Small tables with named rows and columns. After each table, cells are looked up by row and column.

lusisob.csv
,gapa,tiba,melo,fepaf,gurez,pifegel,zogop
sapab,47.036,45.728,57.901,27.925,37.232,28.436,34.201
tiv,33.689,78.333,44.294,42.913,64.636,56.650,50.583
bigiz,48.456,79.426,49.338,39.646,35.783,37.538,36.232
vogi,45.259,77.148,55.073,49.802,49.185,27.857,49.451
pozad,36.026,76.055,55.104,45.653,24.172,37.778,46.493
fupir,29.660,62.555,42.258,42.298,23.960,28.323,34.932
vikubab,39.271,68.093,45.552,88.580,56.635,49.147,19.220
zon,35.577,69.861,33.233,4.803,73.885,51.021,39.614
goso,35.149,86.893,45.531,45.703,36.430,35.974,51.596
gazi,41.665,51.917,46.784,11.586,62.463,44.674,48.742

What is the fepaf of fupir in lusisob? 42.298
What is the gapa of tiv in lusisob? 33.689
What is the pifegel of fupir in lusisob? 28.323
What is the tiba of tiv in lusisob? 78.333
What is the melo of vikubab in lusisob? 45.552
What is the fepaf of pozad in lusisob? 45.653
Which row has the largest gapa? bigiz

zilevov =
	sizamo	sab
zomem	4148	6137
tapusa	-267	2222
zer	1600	-347
soz	-1245	-5334
rosafu	-1665	2557

sab of zomem: 6137
sab of rosafu: 2557
sab of tapusa: 2222
sizamo of zomem: 4148
sab of zer: -347
sab of soz: -5334
sizamo of rosafu: -1665
sizamo of soz: -1245
sizamo of tapusa: -267

guz.tsv
	keziku	tupif
lat	86.98	38.57
fanol	0.10	14.08
vub	7.02	37.19
lugibas	12.95	31.30
fipi	21.86	35.15
fiv	64.33	41.26
fevumu	29.20	51.95
les	13.71	32.45
surop	36.71	21.92
semu	14.60	50.16
meli	44.20	54.32
defe	33.91	17.55
masaz	32.76	57.01
tafip	32.47	49.11

surop, tupif: 21.92
fipi, tupif: 35.15
fanol, tupif: 14.08
fiv, keziku: 64.33
fiv, tupif: 41.26
meli, keziku: 44.20
defe, keziku: 33.91
vub, keziku: 7.02
vub, tupif: 37.19
lat, tupif: 38.57
tafip, keziku: 32.47
semu, keziku: 14.60
les, keziku: 13.71
lugibas, tupif: 31.30
lat, keziku: 86.98
fevumu, tupif: 51.95
Row with the largest tupif: masaz

bulat =
fields: segam, puvod, pepun, zir
muli: [2886, 4047, 2166, 4168]
zimeza: [6196, 5729, 7137, 5746]
tas: [5701, 6689, 5978, 6890]
bes: [2359, 3564, 1404, 3668]
gumipes: [3132, 4449, 2421, 4599]
fumas: [2053, 3059, 1049, 3122]
gotezi: [7209, 7300, 8291, 7431]
kug: [4351, 3979, 4642, 3940]
komenin: [2010, 2874, 1047, 2917]
nipogeg: [2809, 4184, 1936, 4327]

komenin, zir => 2917
zimeza, pepun => 7137
gumipes, segam => 3132
komenin, puvod => 2874
tas, zir => 6890
gotezi, segam => 7209
muli, pepun => 2166
fumas, pepun => 1049
kug, pepun => 4642
gumipes, zir => 4599
fumas, segam => 2053
nipogeg, pepun => 1936
kug, segam => 4351
gotezi, puvod => 7300
gotezi, zir => 7431
bes, puvod => 3564
nipogeg, zir => 4327
tas, puvod => 6689

Table lefadar
         kasibu  bevu  pogi
rumamab     0.0   0.6   0.6
digumol     0.5   0.0   0.2
tigut       0.1   0.3  -0.8
bese       -0.3  -0.5  -0.2
kekema      0.5   0.7  -0.6
vun        -0.1  -0.4  -0.2
veb        -0.4   0.8  -0.1
koz         0.2   0.8   0.7
bozak       0.9  -0.3   0.9
siv        -0.1  -0.5   0.0

siv, pogi: 0.0
siv, bevu: -0.5
koz, pogi: 0.7
digumol, pogi: 0.2
tigut, pogi: -0.8
kekema, pogi: -0.6
bese, bevu: -0.5
digumol, kasibu: 0.5
tigut, kasibu: 0.1
vun, bevu: -0.4
siv, kasibu: -0.1

gesanar.csv
,sof,lorokuz,lesul,loma,lazomag
pala,3173,31629,4023,-21006,31238
zulaso,-2029,-1413,17558,77003,12853
vas,12267,-7742,8452,22133,-7512
maz,-16295,23254,21257,73471,41992
nisib,6578,1955,20720,84531,18835
ler,25267,3940,1116,-18480,-1887
keb,-3253,40484,-1594,-59793,32944
luno,28533,1286,-3854,-53960,-13896
setoded,-1682,1646,15760,61840,13201

lazomag of keb: 32944
lazomag of pala: 31238
lazomag of luno: -13896
sof of luno: 28533
loma of maz: 73471
lesul of luno: -3854
lorokuz of nisib: 1955
lorokuz of luno: 1286
lazomag of vas: -7512
Which row has the largest sof? luno

Table nepeto
	tekabad	badi	potimi	pav	mitaf
tup	-0.17	0.43	-0.03	0.12	-0.93
giz	-0.37	-0.40	0.09	-0.04	0.01
tur	-0.02	0.17	-0.35	-0.42	-0.09
falan	0.53	-0.93	-0.61	-0.49	-0.58
lin	-0.19	-0.47	-0.47	-0.55	0.32
migu	-0.11	-0.81	-0.23	-0.44	-0.77
delifo	-0.72	-0.76	0.05	-0.62	-0.33
darige	-0.15	-0.12	-0.39	-0.24	-0.36
dil	0.06	0.16	-0.12	-0.22	0.10
setemes	-0.65	-0.02	-0.77	-0.10	-0.61
lobiv	0.01	-0.36	-0.27	-0.16	0.01
tenade	-0.73	-0.16	-0.19	-0.12	-0.59
sul	-0.31	0.03	-0.82	0.31	-0.20
vidupo	0.10	-0.40	-0.41	-0.06	0.01

dil, potimi => -0.12
setemes, pav => -0.10
tenade, badi => -0.16
giz, potimi => 0.09
delifo, mitaf => -0.33
migu, badi => -0.81
falan, potimi => -0.61
dil, pav => -0.22
giz, pav => -0.04
dil, tekabad => 0.06
sul, pav => 0.31
migu, potimi => -0.23
tup, potimi => -0.03
falan, badi => -0.93
falan, mitaf => -0.58
lin, potimi => -0.47
falan, tekabad => 0.53
setemes, tekabad => -0.65

zudu:
	fakem	sofuz	mogu	doma	fose	zuvob	vavo	kuv	kekodu	zurorok
tupaso	116	92	120	203	138	128	155	181	137	107
raku	165	170	102	125	88	133	88	176	163	151
vizi	146	153	127	79	152	171	177	142	102	172
rap	146	132	152	161	187	111	153	103	86	91
nem	110	99	110	118	137	75	170	171	157	76
kop	132	133	142	147	96	120	116	158	91	115
zerune	168	125	139	147	152	157	172	158	177	197
sotud	146	164	153	152	57	122	195	110	134	132
nuremuv	86	98	114	107	126	92	173	123	125	70
buz	151	185	116	124	95	150	172	115	109	111
nemim	86	97	166	68	119	128	153	105	138	156

buz, fakem: 151
raku, zurorok: 151
nem, zurorok: 76
nemim, fose: 119
kop, kekodu: 91
vizi, sofuz: 153
nuremuv, zuvob: 92
zerune, kuv: 158
tupaso, zuvob: 128
nemim, fakem: 86
raku, kekodu: 163
kop, fakem: 132
rap, kuv: 103
nuremuv, doma: 107
Row with the largest kuv: tupaso

Table geluk
cols = mut, menidi, gado, buvanis, vimev, dakuv, tasizur
luriket: [134, 103, 64, 192, 194, 77, 80]
buzit: [139, 132, 204, 55, 52, 119, 119]
tope: [183, 87, 58, 201, 206, 83, 86]
mas: [107, 131, 87, 172, 173, 121, 119]
gegefeb: [241, 5, 126, 129, 173, 87, 88]
sobabal: [142, 90, 67, 188, 222, 33, 31]
zazame: [53, 223, 135, 124, 103, 96, 92]
zav: [161, 116, 253, 4, 0, 177, 179]
mufik: [20, 232, 170, 92, 106, 141, 137]
gep: [179, 74, 77, 185, 181, 96, 99]

mut of tope = 183
buvanis of tope = 201
dakuv of sobabal = 33
mut of luriket = 134
tasizur of gep = 99
gado of gegefeb = 126
tasizur of tope = 86

